These are the activations of a small neural network, seen along a few directions. Each row is one input.
Each table varies a few parts of the input and shows all the possible inputs, shuffled.
A made-up example of a description, with smaller parts first: one of 3 separate values, together with either a single point or one of 9 places around a ring or (one of 4 places along a line, together with one of 5 places around a ring).
Shared parts are said once, and a part with two or three values counts as separate values.
(in the rows, 128 means zero)

Other details of the inputs shift rows strongly along three fixed directions, in all tables alike. That doesn't count.

A family of inputs:
R1: [144 115 140  97 172 118 114  87 126 133 132  85 114 134]
R2: [116 121 132 151 121 143 154 162 148 148 114 177 101 121]
R3: [124 150 171 143 173 117  99 202  65 109 174 129 213  82]
R4: [136 149 109  98  82  92 182 142  74 118 121 127 136 119]
R5: [103 133 123 149 110 152 141 133 144 143 115 160 100 139]
R6: [114 127 125 158 101 135 131 130 163 137 108 156 115 132]
R7: [123 119 157 100 171 130 104 101 108 136 130  78 128 140]
R8: [132 143 170 146 166 116  96 204  66 111 174 129 223  90]
R9: [154 152  95  99  93  80 188 150 102 110 130 129 131 116]
R10: [110 116 138 137 130 174  77  98 146 153  97 141 102 150]
R11: [133 118 140 111 174 119 124 100 115 126 139  78 131 134]
R12: [139 125  97  94  93 100 191 111 111 120 121 108 107 131]
R13: [123 135 139 108 157 126 102  88  97 129 124  85 133 139]
R14: [145 134 113 106  78  73 188 142 102 113 125 112 148 117]
R15: [128 142 143 180 151 150  85 204 144 118 160 183 175  98]
R16: [132 121 139 113 143 107 105  93 123 108 137  73 152 133]
R17: [143 132 119  95 165 119 105  63 136 122 127  79 112 148]
R18: [131 128 133 108 144 125 104  84 100 132 120  85 136 150]
R19: [106 133 179 178 154 143  95 205 145 136 140 175 163  83]
R20: [123 131 116 160 118 138 150 152 154 141 125 179 102 118]
R21: [128 117 124 106 155 122 125  89 120 113 139  81 123 138]
R22: [108 127 115 148  96 153 131 134 144 130 123 160 116 145]
R23: [126 111 114 145 132 163 102  83 177 143 113 138  85 153]
R24: [107 136 131 146 106 146 135 157 125 153 102 182 109 122]
R25: [114 114 143 143 126 152  91 103 172 142 102 133 106 139]
R26: [141 138 114 103 151 112 113  94 125 108 135  92 126 136]
R27: [127 136 133 116 128  89 147 129 109 107 137  99 150 113]
R28: [141 140 125 109 100 106 147 149  78 119 132 121 161 120]
R29: [149 115 143 116 142  96 165 158 100 137 134 117 147 123]
R30: [111 137  91 134  45 126 178 119 162 125  92 167  81 128]
R31: [119 133  98 134  52 138 175 146 136 133 111 172 104 140]
R32: [159 141  84  93  83  90 175 116 117 114 117 117 117 141]
R33: [112 120 147 166 179 178  55 130 164 120 154 140 132 112]
R34: [113 108 162 172 183 183  59 133 162 136 144 134 141 128]
R35: [130 121 121 128 133 161  89  93 178 143 106 148  93 151]
R36: [112 130 119 153  95 146 149 144 142 146 114 168 111 144]
R37: [158 141 120 116 136  85 157 153 107 126 141 126 155 122]
R38: [129 139 136 113 119 111 155 162  89 115 150 118 156 110]
R39: [119 128 138 105 154 128 109  98 107 114 145  80 138 139]
R40: [148 123 107 107  94  93 191 146 100 121 133 119 140 123]
R41: [149 139 130  99 148  96 144 138 113 130 133 122 137 119]
R42: [127 131  86 136  69 133 177 137 153 132 112 177  84 121]
R43: [133 124 109 153  93 146 140 159 153 132 130 176 119 114]
R44: [114 109 118 149 130 170  99  98 166 127 123 136 104 148]
R45: [132 120 166 177 163 152  97 207 143 144 153 184 163  93]
R46: [147 115 119 109 149 117 116  91 125 117 142  85 131 139]
R47: [131 108 150  95 161 136  96  74 119 139 120  68 120 161]
R48: [ 99 121 123 139 124 161  89  53 187 134  94 116  73 153]
Each input here is: one of 2 separate values, together with one of 4 places along a line, together with either a single point or one of 5 places along a line.
The inputs of R18 and R13 match in every part but the choice among 2 separate values. If R32 is changed in the same way as R18 into R13, which row does it become?
> R9
The inputs of R39 and R22 match in every part but the choice among 2 separate values. If R4 is changed in the same way as R39 into R22, which row does it become?
> R28
Which other rows does R22 become when the place on the line of 4 takes its other values? List them by row number.
> R31, R36, R47
Which other rows does R10 become when the choice among 2 separate values takes its other values? List them by row number.
> R24
Which other rows does R21 become when the place on the line of 5 takes its other values? List them by row number.
> R3, R26, R33, R39
Which other rows does R1 become when the choice among 2 separate values takes its other values? List them by row number.
> R45

A family of inputs:
R49: [140 136 145 114 173  91 141 127 118 127 143  93 143 121]
R50: [127 130 163 104 132 106 126 125  83 131 129  90 156 118]
R51: [124 127 147 156 148 165 116 190 113 140 153 161 161 119]
R52: [120 116 100 141  82 134 167  89 178 170  75 169  43 157]
R53: [158 125  99 112  92  68 199 118 141 126 114 116 117 137]
R54: [108 101 132 143 143 180  99 108 167 150 117 148  89 155]
R55: [108 135 135 170 136 149 105 171 121 104 159 154 165  96]
R56: [145 129 121 119 150 132 116 119 110 101 161  93 143 118]
R57: [144 137 125 155 120 147 101 175 145 114 155 159 160 111]
R58: [110 121 133 104 124 149  83  55 140 126  89  84  96 154]
R59: [142 148  97 138  85 126 170 176 120 136 109 191 116 121]
R60: [142 134  96  89  54  67 198 112 109 114 107  96 128 137]
R61: [120 119 118 161  90 116 205 179 141 161 107 186  96 136]
R62: [141 149 128 105 156 126 109 122 109 117 149 101 141 129]
R63: [138 136 140 104 169 109 121 136 117 119 152 109 144 117]
R64: [123 126 140 109 129 105 141 122  94 101 146  72 158 105]
R65: [132 129 156 165 164 126 119 179 141 139 128 160 146 102]
R66: [111 160  93 140  69 113 179 158 125 130 113 189 112 129]
R67: [122 120 132 155 144 145 122 171 145 115 159 159 138  94]
R68: [138 106 126  90 154 134 101  54 139 146 113  91  90 153]
R69: [135 136 143 150 143 152 106 177 113 146 144 165 155 105]
R70: [147 122  94 106 103  70 221 111 120 123 123 104 102 126]
R71: [113 118 165 116 137 129 126 133  92 127 133  91 153 134]
R72: [ 95 116 135 156 132 186  84 107 144 138 118 148 116 157]
R73: [115 146 153 111 140 113 119 133 103 116 137  94 156 114]
R74: [127 119 106 114 121 145  71  40 160 110 118  83 112 166]
R75: [101 127 127 155 118 179  78  98 153 148 107 164 103 145]
R76: [103 131 120 154 123 175  70 102 158 133 100 161 104 144]
R77: [147 122 139 105 166 112 116 130 116 124 130 114 139 121]
R78: [161 119 130  99 144  93 130 125 125 107 152  96 159 121]
What is each input in this table made of?
> one of 5 places along a line, together with either one of 2 separate values or one of 4 places along a line
The inputs of R75 and R68 match in every part but the place on the line of 5. If R76 is changed in the same way as R75 into R68, which row does it become?
> R77
Which other rows does R67 become when the choice among 2 separate values takes its other values? List them by row number.
> R78

A family of inputs:
R79: [143 129  76 145  74 109 229 187 142 145 125 216  92 130]
R80: [ 92 118 160 189 136 193  28 138 163 130 129 165 152 123]
R81: [113 113 122 152  96 172 133 123 177 157  91 181  63 126]
R82: [123 144 117  99 110  68 182 120  69 105 127  89 148 121]
R83: [118 161 148 167 180 183  25 139 164 151 116 195 129 122]
R84: [123 139  88 157  73  89 234 182 158 138 111 207  85 117]
R85: [148  98 148  91 200 141  64  58 164 121 136  60 110 134]
R86: [118 114 106  96 128 114 154  24 139 141  94  70  59 168]
R87: [163 143 110  80  97  76 172 131  94  98 144  91 152 104]
R88: [ 93 122 126 153  95 194  75 112 174 130  99 174  91 123]
R89: [ 77 137 123 159  88 170 135 121 173 145  93 179  76 148]
R90: [ 97 141 166 182 188 183  23 147 162  97 174 124 177  93]
R91: [139 136 134 116 142 102 144 180  48 109 164 111 191 106]
R92: [137 128 171 100 193 120 105 158  58 124 175  74 196 122]
R93: [124 120 146  89 133 143 105  87 129 134 110  89 108 142]
R94: [145 124  87  95  88 117 120  32 153 110 107  72 101 173]
R95: [142 124 185 111 177  97 100 156  77 126 154  70 206 124]
R96: [145 150 126 153 129 123 140 223  90  99 185 159 198  87]
R97: [147 125 124 170 109  97 182 217 149 140 130 198 148 107]
R98: [139 104  96  85 129 134 147  29 120 145 106  75  63 181]
R99: [161 116 129 100 123  61 192 124  84 143 118  88 144 137]
What is each input in this table made of?
> either a single point or (one of 4 separate values, together with one of 5 places along a line)
Which other rows does R79 become when the place on the line of 5 takes its other values? List them by row number.
> R91, R92, R96, R98
